A =
[[154 133 125 107 102 130 132 131 144]
 [153 151 121 109 125 110 103 151 126]
 [113 120 148 148 129 149 129 145 143]
 [153 149 109 153 130 144 103 118 112]
 [153 122 122 147 123 127 113 119 130]
 [143 153 142 133 152 123 152 154 115]]
Rows and columns are counted from 0.
row 0 col 0	154
row 4 col 3	147
row 5 col 8	115
row 3 col 0	153
row 0 col 1	133
row 0 col 6	132
row 5 col 6	152
row 4 col 5	127
row 5 col 0	143
row 4 col 0	153
row 5 col 1	153
row 4 col 6	113
row 3 col 3	153
row 1 col 7	151
row 1 col 3	109
row 1 col 0	153

m = [105, 133, 123, 127]
m[0]	105
m[3]	127

B =
array([[128, 128, 124, 130, 133, 126, 130],
       [130, 107, 153, 155, 147, 143, 133],
       [129, 114, 133, 143, 129, 125, 144],
       [149, 132, 119, 132, 127, 124, 123]])
B[0, 0]	128
B[:, 6]	[130, 133, 144, 123]
B[3, 6]	123
B[3]	[149, 132, 119, 132, 127, 124, 123]
B[2, 1]	114
B[2, 3]	143
B[3, 4]	127
B[1]	[130, 107, 153, 155, 147, 143, 133]
B[3, 5]	124
B[2, 2]	133
B[3, 3]	132
B[1, 1]	107
B[0, 1]	128
B[0, 3]	130

X =
134,129,120,121,127,150,122,129,117,115,123,140,142,128,121,135
136,130,124,121,123,151,123,134,108,119,128,137,138,128,133,136
130,137,143,126,137,137,119,141,107,118,120,133,136,122,132,130
129,133,128,123,136,144,119,129,120,113,117,140,143,125,114,131
127,137,139,125,141,137,118,136,115,114,115,136,140,122,120,129
X[0, 0]	134
X[4, 2]	139
X[0, 10]	123
X[0, 2]	120
X[2, 7]	141
X[0, 3]	121
X[0, 4]	127
X[2, 3]	126
X[1, 13]	128
X[1]	[136, 130, 124, 121, 123, 151, 123, 134, 108, 119, 128, 137, 138, 128, 133, 136]
X[3, 15]	131
X[4, 1]	137
X[0, 13]	128
X[2, 14]	132
X[:, 1]	[129, 130, 137, 133, 137]
X[1, 5]	151
X[:, 13]	[128, 128, 122, 125, 122]
X[:, 4]	[127, 123, 137, 136, 141]
X[2, 12]	136
X[2, 9]	118
X[:, 0]	[134, 136, 130, 129, 127]
X[1, 12]	138
X[2, 10]	120
X[4, 12]	140
X[:, 11]	[140, 137, 133, 140, 136]

x = [134 123 126 132 128 125 147 123 100 118 118 136 124 133 137]
x[0]	134
x[2]	126
x[13]	133
x[14]	137
x[3]	132
x[9]	118

grid =
[[127 139 122 124 129 116 149 136 133 139 126 117]
 [113 116 126 130 142 149 132 121 132 125 119 133]
 [113 120 137 135 134 137 140 123 131 123 125 138]
 [112 116 145 135 127 131 143 127 131 128 140 147]
 [133 127 119 126 123 122 138 133 119 137 121 119]
 [112 117 135 134 135 139 139 125 132 126 127 141]
 [128 130 113 130 129 122 136 137 119 147 122 115]]
Rows and columns are counted from 0.
row 0 col 0 -> 127
row 0 col 3 -> 124
row 4 col 6 -> 138
row 5 col 1 -> 117
row 4 col 8 -> 119
row 2 col 4 -> 134
row 5 col 2 -> 135
row 4 col 0 -> 133
row 4 col 7 -> 133
row 4 col 1 -> 127
row 2 col 3 -> 135
row 5 col 8 -> 132
row 6 col 11 -> 115
row 3 col 10 -> 140
row 5 col 4 -> 135
row 2 col 7 -> 123
row 4 col 11 -> 119
row 6 col 1 -> 130
row 6 col 10 -> 122
row 4 col 10 -> 121
row 2 col 8 -> 131
row 6 col 9 -> 147
row 3 col 1 -> 116
row 0 col 10 -> 126
row 2 col 11 -> 138
row 3 col 7 -> 127
row 3 col 11 -> 147

M =
[[127 130 128 132 136 156 119 130 132 131 117]
 [138 117 126 113 138 123 123 120 133 120 129]
 [133 128 127 131 121 151 134 133 130 132 130]
 [122 116 125 117 132 140 112 129 136 130 116]]
M[0][0] => 127
M[3][4] => 132
M[3] => [122, 116, 125, 117, 132, 140, 112, 129, 136, 130, 116]
M[1][1] => 117
M[2][1] => 128
M[1][7] => 120
M[3][3] => 117
M[2][8] => 130
M[1] => [138, 117, 126, 113, 138, 123, 123, 120, 133, 120, 129]
M[1][3] => 113
M[:, 0] => [127, 138, 133, 122]
M[2][0] => 133
M[2][3] => 131
M[:, 4] => [136, 138, 121, 132]
M[1][9] => 120

W =
[[116 136 138 126 124 125 138 142]
 [136 131 126 129 127 139 130 125]
 [107 146 142 130 123 139 138 149]
 [149 114 120 126 130 113 127 115]
 [136 126 126 127 129 134 125 125]]
W[0,0] = 116
W[4,6] = 125
W[2,5] = 139
W[2,4] = 123
W[3,7] = 115
W[3,4] = 130
W[3,2] = 120
W[2,7] = 149
W[2,0] = 107
W[:, 7] = [142, 125, 149, 115, 125]
W[0] = [116, 136, 138, 126, 124, 125, 138, 142]
W[:, 5] = [125, 139, 139, 113, 134]
W[3,1] = 114
W[1,4] = 127
W[:, 4] = [124, 127, 123, 130, 129]
W[4] = [136, 126, 126, 127, 129, 134, 125, 125]

a =
[[128 151 144 132 126 132 115 118 146 128 130 114]
 [122 133 146 126 125 132 127 118 128 137 112 127]
 [124 128 123 138 127 140 132 136 139 117 142 128]
 [137 136 119 129 148 103 120 137 129 126 145 121]
 [120 122 131 131 115 144 132 126 134 128 120 126]
 [125 113 128 129 125 138 136 133 116 127 125 135]
 [134 115 116 133 136 125 133 145 121 113 143 135]
 [124 147 134 136 127 137 122 127 148 125 133 119]
 [136 122 146 119 138 109 124 119 109 137 111 125]
 [127 138 117 134 137 121 128 136 136 124 144 130]
 [120 122 131 133 131 138 138 136 119 124 132 143]]
Indices start at 0.
row 0 col 0	128
row 2 col 2	123
row 5 col 2	128
row 10 col 9	124
row 5 col 0	125
row 2 col 4	127
row 3 col 1	136
row 3 col 9	126
row 8 col 1	122
row 8 col 10	111
row 5 col 4	125
row 8 col 8	109
row 7 col 9	125
row 8 col 7	119
row 5 col 11	135
row 1 col 10	112
row 2 col 7	136
row 1 col 5	132
row 9 col 7	136
row 8 col 9	137
row 2 col 1	128
row 6 col 11	135
row 10 col 11	143
row 4 col 11	126
row 8 col 3	119
row 7 col 0	124
row 5 col 10	125
row 1 col 2	146
row 6 col 2	116
row 5 col 5	138
row 9 col 2	117
row 7 col 1	147
